A small network was trained on invented records. Each row is its activation on one of them, seen along a few directions.
Each row is followed by the record's values for the fields LAZOM, LOZ, FOSA, SAVOM, ZAD, VENUR.
Not every record has every field; a missing one is left out.
The largest differences between rows may come from other fields.
(in the rows, 500 means zero)
Strong random noise was added to every row along 15 fixed directions; ignore it. To show where, here is one row again and again, with new noise each time:
| 464 | 520 | 413 | 516 | 500 | 484 | 516 | 504 | 563 | 541 | 460 | 519 | 588 | 469 | 295 | 509 | 467 | 504 | 678 | 355 | 526 | 579 | 456 | 494 | 376 | 513 | 440 | 502 | 505 | 436 | 479 | 488 | 588 |
| 511 | 678 | 527 | 627 | 418 | 447 | 419 | 249 | 340 | 568 | 509 | 471 | 498 | 461 | 539 | 389 | 467 | 377 | 343 | 491 | 590 | 561 | 468 | 432 | 441 | 423 | 617 | 709 | 526 | 618 | 546 | 397 | 411 |
| 588 | 610 | 415 | 476 | 407 | 459 | 505 | 536 | 688 | 634 | 656 | 592 | 603 | 507 | 429 | 419 | 505 | 274 | 394 | 521 | 389 | 585 | 633 | 584 | 549 | 443 | 653 | 372 | 521 | 419 | 438 | 685 | 433 |
| 425 | 442 | 421 | 649 | 716 | 578 | 501 | 518 | 374 | 454 | 456 | 503 | 567 | 424 | 541 | 445 | 500 | 616 | 658 | 430 | 533 | 447 | 537 | 408 | 382 | 422 | 487 | 568 | 526 | 534 | 524 | 429 | 514 |
| 472 | 628 | 519 | 718 | 626 | 582 | 421 | 350 | 407 | 626 | 411 | 606 | 548 | 455 | 472 | 366 | 488 | 438 | 621 | 361 | 494 | 373 | 538 | 501 | 344 | 452 | 488 | 599 | 606 | 561 | 622 | 480 | 519 |
| 351 | 461 | 419 | 440 | 443 | 596 | 694 | 472 | 496 | 385 | 531 | 442 | 400 | 438 | 562 | 621 | 502 | 571 | 657 | 515 | 593 | 366 | 479 | 414 | 527 | 549 | 365 | 533 | 589 | 508 | 474 | 496 | 492 |
| 492 | 593 | 564 | 553 | 628 | 506 | 577 | 326 | 326 | 386 | 420 | 358 | 433 | 479 | 326 | 573 | 531 | 629 | 548 | 505 | 323 | 551 | 441 | 412 | 484 | 608 | 536 | 596 | 495 | 541 | 511 | 579 | 472 |
| 517 | 614 | 488 | 448 | 682 | 632 | 780 | 434 | 404 | 365 | 666 | 340 | 480 | 280 | 640 | 705 | 666 | 546 | 528 | 596 | 688 | 353 | 391 | 338 | 458 | 374 | 484 | 659 | 463 | 370 | 403 | 515 | 541 |
| 399 | 345 | 467 | 629 | 461 | 534 | 542 | 559 | 472 | 246 | 512 | 463 | 463 | 557 | 670 | 664 | 370 | 589 | 511 | 384 | 563 | 449 | 561 | 504 | 566 | 630 | 458 | 429 | 668 | 843 | 558 | 387 | 415 |
| 564 | 517 | 652 | 773 | 678 | 742 | 523 | 468 | 356 | 442 | 497 | 575 | 454 | 590 | 598 | 525 | 449 | 486 | 418 | 459 | 470 | 326 | 531 | 498 | 468 | 539 | 540 | 433 | 634 | 791 | 601 | 451 | 400 |
| 434 | 455 | 597 | 544 | 572 | 499 | 430 | 540 | 362 | 391 | 353 | 449 | 579 | 479 | 403 | 478 | 495 | 576 | 639 | 347 | 481 | 587 | 559 | 487 | 521 | 654 | 524 | 387 | 571 | 723 | 529 | 462 | 574 |
| 688 | 459 | 423 | 706 | 556 | 600 | 544 | 648 | 503 | 338 | 470 | 466 | 540 | 478 | 523 | 777 | 449 | 524 | 470 | 296 | 591 | 496 | 398 | 494 | 407 | 519 | 463 | 423 | 494 | 641 | 561 | 482 | 551 |
| 291 | 344 | 452 | 350 | 507 | 393 | 489 | 572 | 658 | 389 | 690 | 485 | 510 | 587 | 564 | 502 | 499 | 495 | 636 | 518 | 409 | 448 | 593 | 531 | 617 | 610 | 417 | 462 | 509 | 577 | 394 | 523 | 508 |
| 427 | 394 | 520 | 550 | 692 | 524 | 420 | 524 | 431 | 453 | 573 | 459 | 574 | 543 | 432 | 374 | 519 | 579 | 644 | 498 | 359 | 607 | 571 | 359 | 519 | 428 | 536 | 342 | 432 | 576 | 403 | 582 | 480 |
| 564 | 486 | 468 | 442 | 578 | 712 | 291 | 466 | 398 | 546 | 504 | 290 | 625 | 314 | 465 | 399 | 482 | 478 | 844 | 306 | 622 | 387 | 307 | 244 | 515 | 336 | 434 | 378 | 516 | 487 | 524 | 579 | 771 |
| 302 | 467 | 401 | 554 | 474 | 333 | 388 | 323 | 435 | 336 | 533 | 343 | 543 | 372 | 680 | 514 | 470 | 564 | 667 | 346 | 583 | 515 | 545 | 390 | 520 | 455 | 453 | 618 | 581 | 667 | 532 | 466 | 510 |
| 484 | 675 | 455 | 515 | 501 | 590 | 657 | 308 | 357 | 502 | 724 | 406 | 439 | 551 | 380 | 465 | 356 | 459 | 433 | 642 | 433 | 429 | 399 | 323 | 549 | 448 | 637 | 701 | 624 | 541 | 495 | 443 | 345 |

| 570 | 474 | 782 | 467 | 558 | 507 | 494 | 267 | 454 | 326 | 354 | 322 | 325 | 428 | 586 | 819 | 740 | 604 | 507 | 422 | 457 | 430 | 335 | 531 | 430 | 634 | 296 | 520 | 370 | 550 | 492 | 655 | 636 | -> {LAZOM: nof, ZAD: buda, VENUR: pif}
| 388 | 524 | 505 | 408 | 426 | 317 | 558 | 764 | 604 | 616 | 605 | 797 | 466 | 678 | 454 | 395 | 654 | 322 | 518 | 611 | 343 | 490 | 719 | 591 | 615 | 638 | 434 | 379 | 337 | 496 | 393 | 605 | 485 | -> {LAZOM: vegon, ZAD: buda, VENUR: gemo}
| 554 | 522 | 541 | 425 | 615 | 514 | 455 | 444 | 645 | 543 | 665 | 482 | 498 | 477 | 537 | 517 | 629 | 372 | 488 | 526 | 467 | 424 | 437 | 547 | 471 | 449 | 449 | 589 | 371 | 352 | 411 | 662 | 577 | -> {LAZOM: nof, ZAD: buda, VENUR: gemo}
| 513 | 606 | 568 | 350 | 460 | 510 | 449 | 370 | 559 | 572 | 497 | 441 | 522 | 442 | 428 | 480 | 475 | 437 | 550 | 474 | 401 | 349 | 455 | 572 | 560 | 586 | 539 | 554 | 635 | 412 | 581 | 566 | 599 | -> {LAZOM: vegon, LOZ: zuf, FOSA: tipuf, SAVOM: seka}
| 408 | 387 | 474 | 353 | 383 | 722 | 510 | 442 | 614 | 605 | 482 | 515 | 458 | 603 | 315 | 320 | 353 | 534 | 624 | 588 | 413 | 518 | 479 | 464 | 596 | 556 | 499 | 311 | 602 | 446 | 436 | 544 | 442 | -> {LAZOM: vegon, ZAD: buda, VENUR: pif}
| 554 | 399 | 387 | 536 | 677 | 528 | 631 | 824 | 557 | 469 | 773 | 614 | 576 | 686 | 337 | 562 | 434 | 484 | 499 | 576 | 432 | 530 | 487 | 408 | 473 | 448 | 513 | 431 | 335 | 494 | 349 | 410 | 472 | -> {LAZOM: nof, ZAD: buda, VENUR: pif}
| 592 | 670 | 527 | 585 | 317 | 455 | 577 | 359 | 521 | 592 | 387 | 580 | 314 | 526 | 434 | 620 | 597 | 398 | 380 | 516 | 634 | 588 | 375 | 498 | 340 | 426 | 323 | 596 | 351 | 385 | 529 | 585 | 463 | -> {LAZOM: vegon, LOZ: zuf, FOSA: zal, SAVOM: sesaf}
| 586 | 566 | 467 | 470 | 415 | 465 | 388 | 337 | 476 | 535 | 479 | 392 | 478 | 459 | 499 | 471 | 503 | 472 | 466 | 514 | 359 | 526 | 457 | 427 | 580 | 493 | 549 | 529 | 423 | 433 | 526 | 661 | 487 | -> {LAZOM: vegon, ZAD: buda, VENUR: dok}
| 480 | 478 | 480 | 525 | 462 | 619 | 421 | 451 | 487 | 547 | 685 | 449 | 549 | 576 | 431 | 354 | 353 | 465 | 564 | 506 | 482 | 550 | 481 | 309 | 605 | 309 | 567 | 302 | 604 | 588 | 464 | 547 | 406 | -> {LAZOM: vegon, LOZ: zuf, FOSA: zal, SAVOM: sesaf}
| 458 | 762 | 705 | 435 | 554 | 604 | 570 | 333 | 276 | 571 | 432 | 440 | 560 | 378 | 378 | 408 | 528 | 493 | 595 | 490 | 575 | 407 | 474 | 439 | 553 | 601 | 608 | 534 | 670 | 565 | 542 | 421 | 586 | -> {LAZOM: vegon, ZAD: lukuz, VENUR: sola}
| 365 | 505 | 741 | 648 | 517 | 400 | 533 | 269 | 554 | 465 | 449 | 589 | 422 | 610 | 571 | 480 | 513 | 589 | 332 | 561 | 507 | 721 | 645 | 601 | 468 | 507 | 502 | 320 | 549 | 662 | 448 | 464 | 285 | -> {LAZOM: vegon, LOZ: migo, FOSA: tipuf, SAVOM: sesaf}
| 450 | 670 | 590 | 551 | 442 | 366 | 440 | 624 | 463 | 562 | 625 | 593 | 701 | 471 | 344 | 454 | 553 | 291 | 714 | 264 | 624 | 628 | 606 | 398 | 542 | 421 | 499 | 282 | 463 | 693 | 470 | 539 | 642 | -> {LAZOM: vegon, LOZ: tupu, FOSA: zal, SAVOM: seka}
| 737 | 357 | 362 | 542 | 390 | 582 | 295 | 596 | 603 | 508 | 175 | 467 | 637 | 391 | 500 | 494 | 376 | 536 | 310 | 327 | 427 | 639 | 564 | 787 | 468 | 615 | 693 | 395 | 630 | 467 | 665 | 532 | 538 | -> {LAZOM: nof, LOZ: tupu, FOSA: zal, SAVOM: seka}
| 633 | 387 | 490 | 448 | 436 | 567 | 426 | 468 | 617 | 426 | 362 | 384 | 514 | 382 | 689 | 621 | 516 | 563 | 349 | 458 | 501 | 499 | 517 | 643 | 557 | 546 | 583 | 451 | 573 | 456 | 551 | 590 | 519 | -> {LAZOM: vegon, ZAD: buda, VENUR: gemo}
| 479 | 555 | 497 | 580 | 455 | 546 | 392 | 396 | 536 | 578 | 339 | 532 | 562 | 340 | 614 | 397 | 505 | 459 | 536 | 360 | 772 | 558 | 512 | 545 | 385 | 426 | 453 | 532 | 542 | 477 | 524 | 430 | 566 | -> {LAZOM: vegon, ZAD: buda, VENUR: sezal}
| 270 | 483 | 360 | 464 | 501 | 507 | 817 | 639 | 497 | 493 | 512 | 665 | 557 | 392 | 544 | 498 | 519 | 575 | 555 | 607 | 762 | 472 | 648 | 569 | 377 | 493 | 504 | 653 | 602 | 382 | 416 | 251 | 418 | -> {LAZOM: nof, LOZ: migo, FOSA: zal, SAVOM: sesaf}
| 366 | 620 | 488 | 526 | 440 | 391 | 492 | 463 | 344 | 570 | 567 | 544 | 510 | 467 | 504 | 381 | 527 | 439 | 664 | 461 | 599 | 452 | 504 | 315 | 483 | 398 | 414 | 614 | 486 | 551 | 517 | 404 | 528 | -> {LAZOM: vegon, LOZ: zuf, FOSA: tipuf, SAVOM: seka}
| 517 | 697 | 617 | 463 | 605 | 613 | 772 | 480 | 300 | 431 | 314 | 486 | 242 | 405 | 493 | 611 | 696 | 531 | 501 | 646 | 535 | 316 | 462 | 499 | 526 | 661 | 401 | 658 | 507 | 436 | 587 | 583 | 522 | -> {LAZOM: nof, LOZ: zuf, FOSA: zal, SAVOM: sesaf}
| 422 | 401 | 420 | 555 | 539 | 598 | 550 | 364 | 491 | 403 | 517 | 424 | 440 | 411 | 798 | 527 | 448 | 661 | 475 | 571 | 543 | 349 | 518 | 479 | 523 | 435 | 496 | 601 | 624 | 498 | 531 | 453 | 412 | -> {LAZOM: vegon, ZAD: buda, VENUR: gemo}
| 616 | 470 | 280 | 440 | 429 | 595 | 557 | 699 | 496 | 569 | 687 | 546 | 408 | 667 | 414 | 499 | 389 | 368 | 451 | 612 | 389 | 251 | 334 | 431 | 529 | 504 | 498 | 746 | 452 | 453 | 548 | 448 | 495 | -> {LAZOM: nof, ZAD: buda, VENUR: pif}
| 331 | 480 | 520 | 241 | 552 | 598 | 662 | 598 | 233 | 380 | 512 | 344 | 431 | 375 | 591 | 464 | 577 | 590 | 651 | 678 | 589 | 257 | 487 | 310 | 705 | 609 | 500 | 619 | 570 | 562 | 480 | 426 | 573 | -> {LAZOM: vegon, ZAD: lukuz, VENUR: pif}
| 528 | 520 | 387 | 601 | 453 | 474 | 572 | 368 | 797 | 533 | 536 | 564 | 459 | 584 | 347 | 724 | 414 | 510 | 535 | 364 | 437 | 477 | 361 | 626 | 289 | 500 | 305 | 596 | 466 | 331 | 542 | 542 | 516 | -> {LAZOM: vegon, LOZ: tupu, FOSA: zal, SAVOM: seka}
| 331 | 513 | 434 | 606 | 325 | 526 | 655 | 257 | 358 | 627 | 212 | 606 | 373 | 423 | 358 | 396 | 524 | 669 | 603 | 537 | 609 | 713 | 515 | 364 | 283 | 370 | 374 | 584 | 471 | 327 | 473 | 456 | 371 | -> {LAZOM: vegon, ZAD: buda, VENUR: gemo}
| 737 | 484 | 530 | 725 | 653 | 653 | 364 | 476 | 521 | 566 | 350 | 512 | 600 | 390 | 596 | 532 | 495 | 498 | 389 | 345 | 635 | 450 | 435 | 605 | 264 | 308 | 541 | 500 | 533 | 441 | 625 | 463 | 581 | -> {LAZOM: nof, LOZ: tasug, FOSA: zal, SAVOM: sesaf}
| 613 | 570 | 531 | 675 | 301 | 462 | 438 | 412 | 381 | 560 | 390 | 533 | 443 | 460 | 567 | 499 | 549 | 393 | 366 | 467 | 608 | 689 | 532 | 397 | 447 | 332 | 494 | 352 | 410 | 577 | 520 | 629 | 383 | -> {LAZOM: nof, LOZ: migo, FOSA: tipuf, SAVOM: sesaf}
| 478 | 583 | 559 | 554 | 547 | 499 | 558 | 287 | 599 | 428 | 592 | 456 | 511 | 540 | 514 | 612 | 389 | 523 | 446 | 454 | 413 | 429 | 509 | 615 | 522 | 564 | 574 | 569 | 689 | 565 | 561 | 525 | 413 | -> {LAZOM: vegon, ZAD: buda, VENUR: gemo}
| 435 | 662 | 276 | 785 | 530 | 506 | 615 | 267 | 565 | 507 | 589 | 514 | 607 | 435 | 482 | 484 | 301 | 561 | 567 | 399 | 329 | 509 | 654 | 466 | 499 | 355 | 679 | 491 | 797 | 501 | 592 | 622 | 270 | -> {LAZOM: vegon, ZAD: buda, VENUR: gemo}
| 513 | 540 | 400 | 459 | 434 | 432 | 461 | 444 | 537 | 524 | 392 | 468 | 499 | 484 | 363 | 516 | 437 | 531 | 551 | 426 | 420 | 462 | 421 | 591 | 473 | 661 | 499 | 685 | 563 | 423 | 591 | 463 | 591 | -> {LAZOM: nof, ZAD: buda, VENUR: gemo}
| 438 | 255 | 334 | 626 | 354 | 507 | 288 | 509 | 408 | 496 | 287 | 513 | 463 | 489 | 698 | 342 | 376 | 638 | 496 | 442 | 521 | 569 | 566 | 447 | 485 | 446 | 490 | 492 | 516 | 634 | 590 | 388 | 420 | -> {LAZOM: vegon, ZAD: buda, VENUR: pif}
| 495 | 395 | 689 | 509 | 773 | 514 | 374 | 609 | 533 | 369 | 542 | 405 | 747 | 418 | 598 | 516 | 571 | 579 | 674 | 306 | 549 | 555 | 601 | 536 | 531 | 475 | 546 | 200 | 576 | 658 | 457 | 495 | 650 | -> {LAZOM: nof, LOZ: zuf, FOSA: tipuf, SAVOM: sesaf}
| 604 | 462 | 374 | 536 | 680 | 717 | 503 | 502 | 545 | 625 | 431 | 471 | 508 | 326 | 475 | 455 | 686 | 577 | 737 | 494 | 469 | 486 | 429 | 310 | 343 | 218 | 367 | 386 | 245 | 137 | 400 | 795 | 599 | -> {LAZOM: vegon, ZAD: buda, VENUR: pif}
| 340 | 500 | 447 | 715 | 514 | 340 | 335 | 307 | 730 | 621 | 528 | 688 | 546 | 578 | 500 | 468 | 538 | 440 | 781 | 250 | 458 | 458 | 536 | 560 | 285 | 418 | 219 | 482 | 422 | 459 | 527 | 576 | 583 | -> {LAZOM: nof, ZAD: buda, VENUR: gemo}
| 534 | 572 | 513 | 359 | 497 | 402 | 616 | 663 | 495 | 504 | 433 | 553 | 530 | 503 | 300 | 591 | 511 | 444 | 465 | 497 | 562 | 490 | 479 | 669 | 443 | 661 | 510 | 670 | 568 | 448 | 562 | 406 | 593 | -> {LAZOM: nof, LOZ: zuf, FOSA: tipuf, SAVOM: sesaf}

Which values does each new row have?
| 331 | 206 | 626 | 442 | 546 | 606 | 286 | 396 | 468 | 514 | 304 | 425 | 448 | 632 | 427 | 278 | 401 | 739 | 638 | 515 | 312 | 532 | 513 | 532 | 545 | 645 | 438 | 353 | 544 | 582 | 515 | 451 | 507 | -> {LAZOM: nof, LOZ: tupu, FOSA: zal, SAVOM: seka}
| 458 | 546 | 516 | 601 | 487 | 730 | 555 | 444 | 336 | 635 | 480 | 583 | 478 | 479 | 522 | 301 | 403 | 471 | 526 | 566 | 721 | 460 | 508 | 348 | 466 | 332 | 541 | 461 | 589 | 555 | 506 | 340 | 422 | -> {LAZOM: nof, ZAD: buda, VENUR: pif}
| 315 | 604 | 523 | 414 | 411 | 319 | 560 | 552 | 471 | 491 | 605 | 583 | 575 | 474 | 558 | 506 | 531 | 326 | 583 | 439 | 655 | 365 | 616 | 584 | 501 | 591 | 478 | 711 | 675 | 644 | 574 | 364 | 540 | -> {LAZOM: nof, LOZ: zuf, FOSA: tipuf, SAVOM: sesaf}
| 719 | 523 | 414 | 751 | 527 | 526 | 196 | 517 | 387 | 574 | 550 | 482 | 394 | 654 | 441 | 503 | 420 | 395 | 620 | 305 | 437 | 411 | 195 | 233 | 441 | 332 | 281 | 490 | 239 | 610 | 587 | 571 | 645 | -> {LAZOM: nof, ZAD: buda, VENUR: gemo}
| 372 | 596 | 547 | 349 | 566 | 565 | 529 | 348 | 503 | 540 | 620 | 434 | 402 | 492 | 462 | 381 | 587 | 479 | 709 | 615 | 352 | 355 | 484 | 382 | 622 | 518 | 439 | 534 | 486 | 423 | 441 | 684 | 533 | -> {LAZOM: vegon, ZAD: buda, VENUR: pif}
| 553 | 508 | 453 | 366 | 413 | 531 | 581 | 629 | 550 | 525 | 573 | 477 | 537 | 533 | 386 | 503 | 399 | 488 | 439 | 586 | 528 | 555 | 396 | 473 | 581 | 542 | 570 | 415 | 483 | 435 | 423 | 394 | 522 | -> {LAZOM: vegon, LOZ: migo, FOSA: tipuf, SAVOM: seka}
| 462 | 432 | 536 | 343 | 652 | 635 | 532 | 546 | 638 | 461 | 629 | 391 | 704 | 372 | 527 | 540 | 446 | 552 | 641 | 410 | 701 | 417 | 466 | 577 | 481 | 458 | 526 | 428 | 647 | 422 | 468 | 386 | 673 | -> {LAZOM: nof, LOZ: tupu, FOSA: zal, SAVOM: seka}
| 611 | 550 | 419 | 541 | 596 | 427 | 597 | 573 | 527 | 493 | 632 | 540 | 545 | 485 | 450 | 538 | 525 | 471 | 332 | 584 | 481 | 670 | 572 | 497 | 434 | 362 | 650 | 525 | 413 | 394 | 420 | 571 | 388 | -> {LAZOM: nof, ZAD: buda, VENUR: pif}
| 564 | 379 | 389 | 428 | 493 | 593 | 349 | 578 | 504 | 676 | 522 | 528 | 607 | 583 | 404 | 259 | 398 | 483 | 471 | 585 | 306 | 496 | 489 | 494 | 515 | 450 | 640 | 481 | 494 | 372 | 474 | 470 | 507 | -> {LAZOM: nof, ZAD: buda, VENUR: gemo}
| 417 | 430 | 527 | 558 | 636 | 522 | 327 | 255 | 385 | 475 | 465 | 350 | 439 | 525 | 486 | 386 | 496 | 660 | 620 | 510 | 389 | 525 | 402 | 351 | 466 | 404 | 441 | 573 | 441 | 495 | 495 | 534 | 473 | -> {LAZOM: nof, LOZ: zuf, FOSA: zal, SAVOM: sesaf}
| 427 | 299 | 561 | 484 | 575 | 700 | 447 | 531 | 548 | 577 | 488 | 572 | 454 | 628 | 597 | 338 | 443 | 589 | 487 | 615 | 431 | 379 | 528 | 509 | 548 | 479 | 487 | 343 | 570 | 498 | 482 | 423 | 420 | -> {LAZOM: vegon, LOZ: zuf, FOSA: tipuf, SAVOM: sesaf}
| 648 | 622 | 630 | 381 | 691 | 682 | 727 | 551 | 226 | 456 | 629 | 343 | 513 | 417 | 345 | 501 | 595 | 558 | 399 | 726 | 477 | 546 | 428 | 270 | 599 | 395 | 744 | 440 | 497 | 403 | 407 | 562 | 452 | -> {LAZOM: nof, LOZ: zuf, FOSA: tipuf, SAVOM: seka}
| 508 | 429 | 369 | 481 | 579 | 531 | 768 | 751 | 588 | 490 | 454 | 618 | 552 | 503 | 358 | 661 | 511 | 628 | 563 | 535 | 582 | 560 | 506 | 570 | 323 | 498 | 427 | 491 | 474 | 289 | 433 | 390 | 509 | -> {LAZOM: nof, LOZ: migo, FOSA: tipuf, SAVOM: sesaf}
| 475 | 572 | 401 | 361 | 458 | 492 | 521 | 359 | 560 | 436 | 475 | 303 | 669 | 270 | 411 | 585 | 397 | 577 | 619 | 340 | 556 | 514 | 446 | 554 | 502 | 533 | 593 | 581 | 730 | 403 | 568 | 486 | 616 | -> {LAZOM: vegon, LOZ: tupu, FOSA: zal, SAVOM: seka}
| 585 | 503 | 577 | 508 | 466 | 610 | 491 | 453 | 573 | 600 | 607 | 526 | 416 | 556 | 557 | 470 | 531 | 431 | 435 | 591 | 646 | 560 | 372 | 390 | 495 | 292 | 416 | 338 | 346 | 455 | 394 | 528 | 469 | -> {LAZOM: vegon, LOZ: migo, FOSA: tipuf, SAVOM: sesaf}
| 455 | 586 | 445 | 422 | 315 | 401 | 329 | 381 | 356 | 752 | 209 | 569 | 394 | 438 | 369 | 276 | 575 | 421 | 579 | 472 | 582 | 461 | 370 | 480 | 353 | 529 | 363 | 831 | 379 | 305 | 608 | 405 | 628 | -> {LAZOM: nof, LOZ: zuf, FOSA: tipuf, SAVOM: seka}
